A small network was trained on made-up records. Each row is its average activation on records with the value named, seen along a few directions.
Related values have similar rows: they may be neighbours, one step apart, or belong to one group.
Random noise pushes rows far along 5 fixed directions. That doesn't count. These rows show it; they differ only by the noise:
[-229   13 -279  258  269   -6 -128 -828  343  361  164  230 -302 -163
 -462]
[  43  -56   39 -490 -420  376 -309  -37   58 -102 -128  291 -227 -405
  191]
[-152  -90 -159  164  150 -283  -89   17 -236   85   24  237   59  166
 -194]
[ 172 -111   84 -544 -222  320 -149   50   -9  121 -292  233    0  -62
 -186]
[-118  110  -98  158  -15   30  232  386 -428 -165 -221   51  219   22
    9]
[-268  206 -235  306  290    6  238 -366   92  192 -166  -47  -25   63
 -461]
[-380  415  -65  -48 -305  122  222  479 -228 -527 -480 -243   -2 -122
  370]


Field Vemu:
v21: [ -98  342 -130  114  341  -89  379 -427  514  445 -219 -609  113  508
 -671]
v5: [  66 -301  110  140    7 -224 -255 -235  -21  140  308   52 -104  -18
  112]
v12: [ 568 -563   46   55  263 -505 -285  241 -322  538  477  324  326  672
 -382]
v13: [ 517 -164  506 -449 -222  330   72  580  -68  -42 -183  -47  173   90
  110]
v7: [ 182 -113   43 -131 -307   57 -137   91 -223 -173   53  400    4 -490
  508]
v16: [ 104   40  112  545  480 -240  461  537 -350 -157  -22 -317  283  556
 -185]
v15: [-273   20  -19 -204  -89 -228 -450 -133  206 -118   73   77  -67  191
   68]
v20: [ 589 -259  373 -298 -120  241    5  840 -403 -235   74   80  176  147
  231]
v9: [-219   83    9 -277   70 -208 -176 -521  244  120 -101 -245 -369   62
  -27]
v6: [-193  112  200  -41  146 -356   34   97  113  -56 -114 -394 -124  351
   62]
v1: [ 235   -6   41 -162 -241  479  146  -84   35  -11 -259  185   -4 -472
    5]
v14: [  67  -46  -59  681  177  -56  412  376 -656 -120  219 -108  359 -264
  416]
v11: [  87 -116  151 -115   15 -255 -139   95  107  -26  278  -61 -245  349
  -49]
v2: [ -34 -134  -84  107  259 -178  134  122 -131  282   15  243  306  266
 -375]
v8: [ 142 -110  262 -583 -128 -229  -78  567 -199   32 -298  -52  553  650
 -245]
v19: [ 124 -207  -77  325  133 -232  -27  205  -60    7  432    8  -16  171
  103]
v4: [ 214 -373   88 -348   95 -157 -181  512 -301  139  -34  333  429  394
 -173]
v3: [ 412 -160   14  -79   -7  431  126  144 -369  100  116  100  445   35
 -199]
v17: [-541  249 -364  963  568 -670  350 -324  -67  126  181   15   73   94
 -360]
v18: [ -43  -95  -33 -419  -95 -188 -376 -261  396  -36 -354 -100 -271  -24
  235]
v10: [ 337 -415  -61  150    7 -147 -181   -3 -203  226  588  364  283  -45
   65]
The values of Vemu form a ring.
- Going along Vemu from v15 by way of its neighbour v8, in what order are v5, v12, v13, v20, v14, v4, v3 met? => v3, v12, v20, v13, v5, v14, v4
- Name the neighbours of v18, in listed order. => v7, v9
- Name the neighbours of v17, in listed order. => v1, v2
- How many steps from neighbour to neighbour lead from v19 to v21, at the fewest? => 2
